These are the activations of a small network on made-up records, seen along a few directions, one row for each record.
After each row come some of the record's fields: Motu, Semaf, Ruk, Tik, Ropal, Pag.
A field that a record lacks is written missing.
Other fields move the rows too, some of them a lot.
Strong random noise was added to every row along 2 fixed directions; ignore it. To show where, here is one row again and again, with new noise each time:
[ 205  185   68   75   -1 -130  -43  -59   96   70   82 -138   -6 -499
 -279  234  113  171  221 -150   70]
[ 120  -30  -19   51  224 -197  -99    4 -103 -101   50  -43 -127 -289
  -58  148    1 -113  208   -2  -40]
[ 110  -62    5  -43  180 -332    2  -56   11   45  189  -39 -269 -357
 -139  125   43 -235  131  -41  273]
[  95  -93  -56   70  312 -181 -148   42 -202 -200    0  -12 -127 -199
   39  126  -49 -173  226   59 -168]

[ -58 -300 -112  -57 -214 -127  448  -21  311  157  104  234 -126  -70
   -7  256  178  -93 -172 -141  366]	Motu=missing, Semaf=missing, Ruk=j2, Tik=missing, Ropal=missing, Pag=missing
[  84 -208   82   53   81   76  145  -84  -83  -58  -23  194 -152   81
   19  308  -92   62  -15   39  -68]	Motu=missing, Semaf=p3, Ruk=j2, Tik=missing, Ropal=z3, Pag=v3
[-160  345   10 -222 -191 -149  163    8  428  341  168 -150   45 -187
 -193 -245  -26  228 -176 -472  437]	Motu=h3, Semaf=missing, Ruk=j4, Tik=b2, Ropal=z1, Pag=v2
[  29 -198   -7    8   89 -167 -139 -199  135  -95  129  -94 -159 -417
 -218   65 -156 -110    1   91   62]	Motu=missing, Semaf=p3, Ruk=j3, Tik=missing, Ropal=z3, Pag=v3
[-135  -34 -270 -188 -331  -18  214  287  350  216  191 -102   99 -205
 -139 -191  102  238 -232  -51   64]	Motu=h3, Semaf=p2, Ruk=j4, Tik=b2, Ropal=z2, Pag=v1
[-297  240 -154 -258  -73  -86   34  283  234   50    3  107  151  284
   44 -342 -262  -45 -324    8  287]	Motu=h3, Semaf=missing, Ruk=j4, Tik=b2, Ropal=z3, Pag=v2
[-112  159  -98   27 -201   25   72  233  113   -6 -297  -58  195  -81
    1   -5    0  314   42   21 -239]	Motu=missing, Semaf=missing, Ruk=j4, Tik=b2, Ropal=z2, Pag=v1
[ 140 -127   52  300  115  153  -46  -45 -275 -150   49   31  181  -94
   56  153  182  205  240 -106 -507]	Motu=h3, Semaf=p2, Ruk=j1, Tik=missing, Ropal=z1, Pag=v1
[ -56  508 -140  387  238   -2 -600   56 -196 -152  -37 -217  185  -20
  104 -256 -304 -146  118  114 -398]	Motu=h1, Semaf=missing, Ruk=j4, Tik=b2, Ropal=z2, Pag=v3
[-107 -197  214  -86  -35 -125  360 -215 -279  -95  -42  216 -209  513
  236  -31   84 -312 -121  166   -1]	Motu=h3, Semaf=p3, Ruk=j2, Tik=missing, Ropal=z1, Pag=v3
[-136  134 -232 -160  -74 -110   28   78   15  104   30  108  -62  239
 -183 -247   89   -9   25  -17  102]	Motu=h3, Semaf=p1, Ruk=j2, Tik=missing, Ropal=z2, Pag=v1
[-163   35   66 -292 -178  -89   17 -129  -71  247   50   10 -180  306
  -91  -90  196 -352 -324   17  317]	Motu=h2, Semaf=p2, Ruk=j2, Tik=missing, Ropal=z2, Pag=v3
[ -83 -644  -92 -215  -29    3  416   80  115  140   27  243 -160   40
   -4  144  135 -141  -39 -131  201]	Motu=missing, Semaf=p2, Ruk=j2, Tik=missing, Ropal=z1, Pag=v1
[-169   51  110 -158  -13  323   31   76  128  -92  -25   42  -18  156
   46  -38   41  236   88  -42 -335]	Motu=h3, Semaf=p1, Ruk=j3, Tik=missing, Ropal=z1, Pag=v3
[ -78 -103  172 -173 -352   82  -50 -127   74   10  -27  -29  144  -71
  -25   35  102  147  168   40  -32]	Motu=missing, Semaf=p1, Ruk=j3, Tik=missing, Ropal=z1, Pag=v2
[ -29  126  -56  -31 -323  320  115  -59  101   61  -75 -147  164  -86
 -241  205  101  287    5 -265  158]	Motu=h2, Semaf=missing, Ruk=j2, Tik=missing, Ropal=z1, Pag=v1
[-263  226 -488 -194   16  -24 -238  317  424  229   80 -210   76  -60
 -100 -469 -191   50  -72  124  187]	Motu=h1, Semaf=p1, Ruk=j4, Tik=b2, Ropal=z2, Pag=v2
[-229  -11   39 -147 -283  107  462   76  210  242  -88  -12  137  -37
 -112  -68 -100  290  -61   46  144]	Motu=missing, Semaf=p3, Ruk=j4, Tik=b2, Ropal=z1, Pag=v2
[-206 -157 -127 -391 -434  -71  374  146  269  338  -12   57   47 -238
 -164 -165  126  121 -186  -25  295]	Motu=missing, Semaf=p2, Ruk=j4, Tik=b2, Ropal=z1, Pag=v1
[  92  155   98  204  -54   10  121 -200  110  269  115 -204   47 -169
 -252   61   62  154   13   26  354]	Motu=h1, Semaf=p3, Ruk=j2, Tik=missing, Ropal=z1, Pag=v2
[ 286  298  162  365  180  111 -366   96 -233   77   32 -132  143 -225
    3   55  101  156  142   82 -171]	Motu=h1, Semaf=p2, Ruk=j3, Tik=missing, Ropal=z3, Pag=v2
[ 201 -468  113  249  119  107   91 -191 -141 -298   41  115  -30  -36
  101  381  -29 -126  150  145 -292]	Motu=missing, Semaf=p3, Ruk=j2, Tik=missing, Ropal=missing, Pag=v3
[ -67 -304 -179 -137  446 -134    1   28  -68 -130  -12  161 -190  175
  289  -95 -375 -463  -97  220 -108]	Motu=missing, Semaf=p3, Ruk=j4, Tik=b2, Ropal=z1, Pag=v3
[-198  165   28  -76  -99  226  137  248 -189 -226 -281  -28  176  361
  260   81  132  273   38   -5 -559]	Motu=h3, Semaf=missing, Ruk=j3, Tik=missing, Ropal=z2, Pag=v1
[ 201 -114   54  -16  -85  -93  228   26  132  125  274  -19  -37 -261
 -319  -17  -75  183 -106  -72  345]	Motu=h3, Semaf=p3, Ruk=j4, Tik=b2, Ropal=z3, Pag=v2
[   9  126   68  185    3 -155 -103   -2  199  -75   95 -112  221 -104
 -161   16   67   75   12  -41  103]	Motu=h3, Semaf=missing, Ruk=j2, Tik=missing, Ropal=z2, Pag=v2
[  89   36   80   89  146   37  -47  -73 -343 -133    3   77  145  339
  198   71  -82  126   21   70 -297]	Motu=h3, Semaf=p3, Ruk=j1, Tik=missing, Ropal=z3, Pag=v2
[  89  554   84  212  -82  -21 -400 -160 -166   54   -8 -122  -92  138
   65 -283  -52 -100  175    1 -120]	Motu=h1, Semaf=p1, Ruk=j4, Tik=b2, Ropal=z2, Pag=v3
[-225 -128 -195  146  141  317  -68  283 -164 -177 -508  117  482   93
  278 -117 -124  293  111  -12 -837]	Motu=missing, Semaf=p2, Ruk=j4, Tik=b2, Ropal=z1, Pag=v1
[ 155  -41  231  185 -143  376  -68   88 -216 -297 -183    2  153 -129
  152  456  -17  536  265  -84 -522]	Motu=missing, Semaf=missing, Ruk=j3, Tik=missing, Ropal=z3, Pag=v2
[ -42 -534   72   26  142  173  204   75 -313 -505  -29  113 -186  263
  426  225   19 -228  112   49 -456]	Motu=h3, Semaf=missing, Ruk=j3, Tik=missing, Ropal=z2, Pag=v3
[ 253   78  291  161   30 -129   58 -256 -433  -83   13   32 -127  190
  110   71  160  -34  138   68 -144]	Motu=h3, Semaf=p3, Ruk=j1, Tik=missing, Ropal=z3, Pag=v1
[ -33  223  -33  336  -60  334 -217  197   45 -239 -337  -35  486   52
   29  334  -30  483  125  -20 -742]	Motu=missing, Semaf=missing, Ruk=j2, Tik=missing, Ropal=z2, Pag=v3
[-212  142  -78 -131 -361   64  377   86  397  189  103  -55  311  -35
 -242  143  217  395 -149 -260  171]	Motu=h3, Semaf=missing, Ruk=j2, Tik=missing, Ropal=z2, Pag=v1
[-162 -200 -273   34  240  -70  -81   22  -54  -29  186  -55 -236  -59
  147 -227 -303 -379  -49 -126  174]	Motu=h1, Semaf=missing, Ruk=j4, Tik=b2, Ropal=z1, Pag=v3
[-212 -178 -106 -148  191  -15  388  161  -32 -158 -116  225  -78  255
  253 -110   12 -354  -83   77  -60]	Motu=h3, Semaf=missing, Ruk=j4, Tik=b2, Ropal=z1, Pag=missing
[  -8  143  -33 -223 -320  293  -62  111  333  153 -128    5  311 -136
  -61  -67 -123  444   73  -20  -72]	Motu=missing, Semaf=p1, Ruk=j4, Tik=b2, Ropal=z1, Pag=v2
[ -40 -104  -76  -81 -201  -34  306   96  149  -19  -19   -4  199  185
  158  -30   68   58  -84 -116  -18]	Motu=h3, Semaf=missing, Ruk=j4, Tik=b2, Ropal=z2, Pag=v1
[ 231 -251 -112  313   68   55   46  -65  302   72  237 -138   74 -459
 -288  233   12  239  -54 -109  224]	Motu=h1, Semaf=p3, Ruk=j2, Tik=missing, Ropal=missing, Pag=v2
[  70   99  245   94  199  158 -253   -9 -238   70   50 -166  -21   -5
  195   71   72   23  -61   14 -151]	Motu=h2, Semaf=p2, Ruk=j3, Tik=missing, Ropal=z1, Pag=v2
[-135 -105 -146  252  610  -48 -396   86 -535 -497  -16  159    1  384
  337 -100 -327 -517  151  178 -516]	Motu=h3, Semaf=missing, Ruk=j1, Tik=missing, Ropal=z3, Pag=v3
[ 222 -208   28 -219  -68 -423  354 -200  155  273  517   38 -425  -98
 -126  -85  -38 -366 -211  -95  760]	Motu=h3, Semaf=p3, Ruk=j4, Tik=b2, Ropal=z3, Pag=v1
[-282 -450   -8 -254  156 -107  317   48  -36   30   55  241 -410  261
  115  128  -90 -473 -112  -31  289]	Motu=missing, Semaf=missing, Ruk=j2, Tik=missing, Ropal=z1, Pag=v3
[  25 -363  -15  300  374  137  -51  -37 -310 -440 -240  177   -2   32
  386  -15 -340   51  169   89 -631]	Motu=missing, Semaf=p3, Ruk=j4, Tik=b2, Ropal=z1, Pag=v3
[ -75 -188  285  155 -128  -92  243 -176 -243  -64  -78   18  -21  238
  263   74  232   35  -41  -97  222]	Motu=h2, Semaf=missing, Ruk=j1, Tik=missing, Ropal=z2, Pag=v2

Here are new rows. What are their fields?
[ 181  267  133  -59 -226  -11  -17 -100 -140  144 -114 -119   -7   43
 -238   18  175  106 -131  128  183]	Motu=h2, Semaf=p3, Ruk=j2, Tik=missing, Ropal=z3, Pag=v1
[ -66  265  288   41 -422  140  119   61  -25  207 -266  -36  101   67
  -20  -18  143  186  -39   27 -232]	Motu=missing, Semaf=p2, Ruk=j4, Tik=b2, Ropal=z2, Pag=v3
[ 160  126  185  -56 -266 -106  309  -85  245  350   85 -101   12 -298
  -27  201  167  129   14 -255  302]	Motu=missing, Semaf=missing, Ruk=j4, Tik=b2, Ropal=z1, Pag=v1
[ 105  417  238  108 -127   -3 -201 -125 -237    7   66  -14   12  222
  -63  132  -26    0   32 -193  -38]	Motu=h3, Semaf=missing, Ruk=j1, Tik=missing, Ropal=z3, Pag=v3
[-290 -287 -418 -352  198 -309   20  354  235  194   20   38 -236    3
  -89 -292 -147 -314 -219   28  174]	Motu=missing, Semaf=p2, Ruk=j4, Tik=b2, Ropal=z2, Pag=v1
[ 309  627  495   -8 -372  -59 -251 -246  -33  200   83 -118   95  -32
 -144    4  293  267  135  -93   93]	Motu=h3, Semaf=p1, Ruk=j3, Tik=missing, Ropal=z3, Pag=v2
[ 274  486  464   83   83 -299 -288 -292   36  363  195 -168 -204 -218
 -178 -169  142 -287 -186 -162  457]	Motu=h2, Semaf=p2, Ruk=j4, Tik=b2, Ropal=z3, Pag=v3
[  -8  564   40  213  -15  -47 -463 -113 -162   30  -36  -16  -44  366
   84 -194   -8 -100  101  224 -155]	Motu=h1, Semaf=p1, Ruk=j2, Tik=missing, Ropal=z2, Pag=v3
[  59  -18  349  -25 -112 -238  251 -400 -203  186  197   58  -97  234
   42   14  149 -165  -94  -54  306]	Motu=h3, Semaf=p3, Ruk=j1, Tik=missing, Ropal=z1, Pag=v2
[-152  139 -360 -151  239 -487 -151  119   38  142  259    1 -424 -111
  -20 -427 -209 -587 -179  230  649]	Motu=h1, Semaf=missing, Ruk=j4, Tik=b2, Ropal=z3, Pag=v1
[-289  305   -6  -86  -77  -67  110  198  270   60  -24 -127  -49 -118
 -236 -277  -66    5  -96  -84  113]	Motu=h3, Semaf=missing, Ruk=j4, Tik=b2, Ropal=z2, Pag=v3
[ 304   66  333  203  361 -326 -170 -268  -68  -12  259  -90 -158  -17
 -151   43  -57 -206   78   11  242]	Motu=h3, Semaf=p3, Ruk=j1, Tik=missing, Ropal=z3, Pag=v2
[-210 -188   87   54   46   65  241    1  -24 -156  145  156  -82   43
  -13   94  -34 -112   11  -86   62]	Motu=h3, Semaf=missing, Ruk=j2, Tik=missing, Ropal=z1, Pag=v3
[  99  483  -64  119  -84  -98 -204  -47  -83  183  106 -336    3 -268
 -157 -146   -9  -44  103  -57  161]	Motu=h1, Semaf=missing, Ruk=j4, Tik=b2, Ropal=z2, Pag=v1
[  78 -241   69   38 -336  -70  303 -186  266   84  157  122  -98 -400
 -241  236  126  -17   25 -195  432]	Motu=missing, Semaf=missing, Ruk=j2, Tik=missing, Ropal=missing, Pag=v3
[-104  327 -315  191  293   85 -499  286 -177 -199 -143 -200  255   21
   12 -270 -397  -45  114  223 -285]	Motu=h1, Semaf=missing, Ruk=j4, Tik=b2, Ropal=z3, Pag=v2
[  17 -187  -63  148  293 -244 -199   -3 -428 -197 -118  112 -156  296
  224  -30 -205  -86   46  245 -208]	Motu=missing, Semaf=p3, Ruk=j2, Tik=missing, Ropal=z3, Pag=v2
[-148 -553 -194 -320  251  -12  439  183   87 -160  189  263 -281   12
   53  120   -4 -213  -74  -85  288]	Motu=h3, Semaf=missing, Ruk=j2, Tik=missing, Ropal=z1, Pag=v1
[ -91 -142 -129  214    1   72 -112   88  190 -112  -18 -152  202 -364
 -335   86 -157  295  231 -215  -95]	Motu=missing, Semaf=missing, Ruk=j2, Tik=missing, Ropal=z2, Pag=v2
[  98 -423  -94  264  228  181   33   15 -276 -534 -254  201   40  200
  266  173   27 -224   82  100 -380]	Motu=h2, Semaf=missing, Ruk=j2, Tik=missing, Ropal=missing, Pag=missing
[  27  184  400  156 -433  268  320 -161    0  203 -255  -70  417 -148
  -96  413  331  774  241 -339 -130]	Motu=missing, Semaf=missing, Ruk=j1, Tik=missing, Ropal=z1, Pag=v2
[ 228   97  291  102   -7 -396 -193 -283 -178  -23  345   -1 -147 -136
  -20   13   68 -258   27  -42  439]	Motu=h3, Semaf=missing, Ruk=j1, Tik=missing, Ropal=z3, Pag=v2
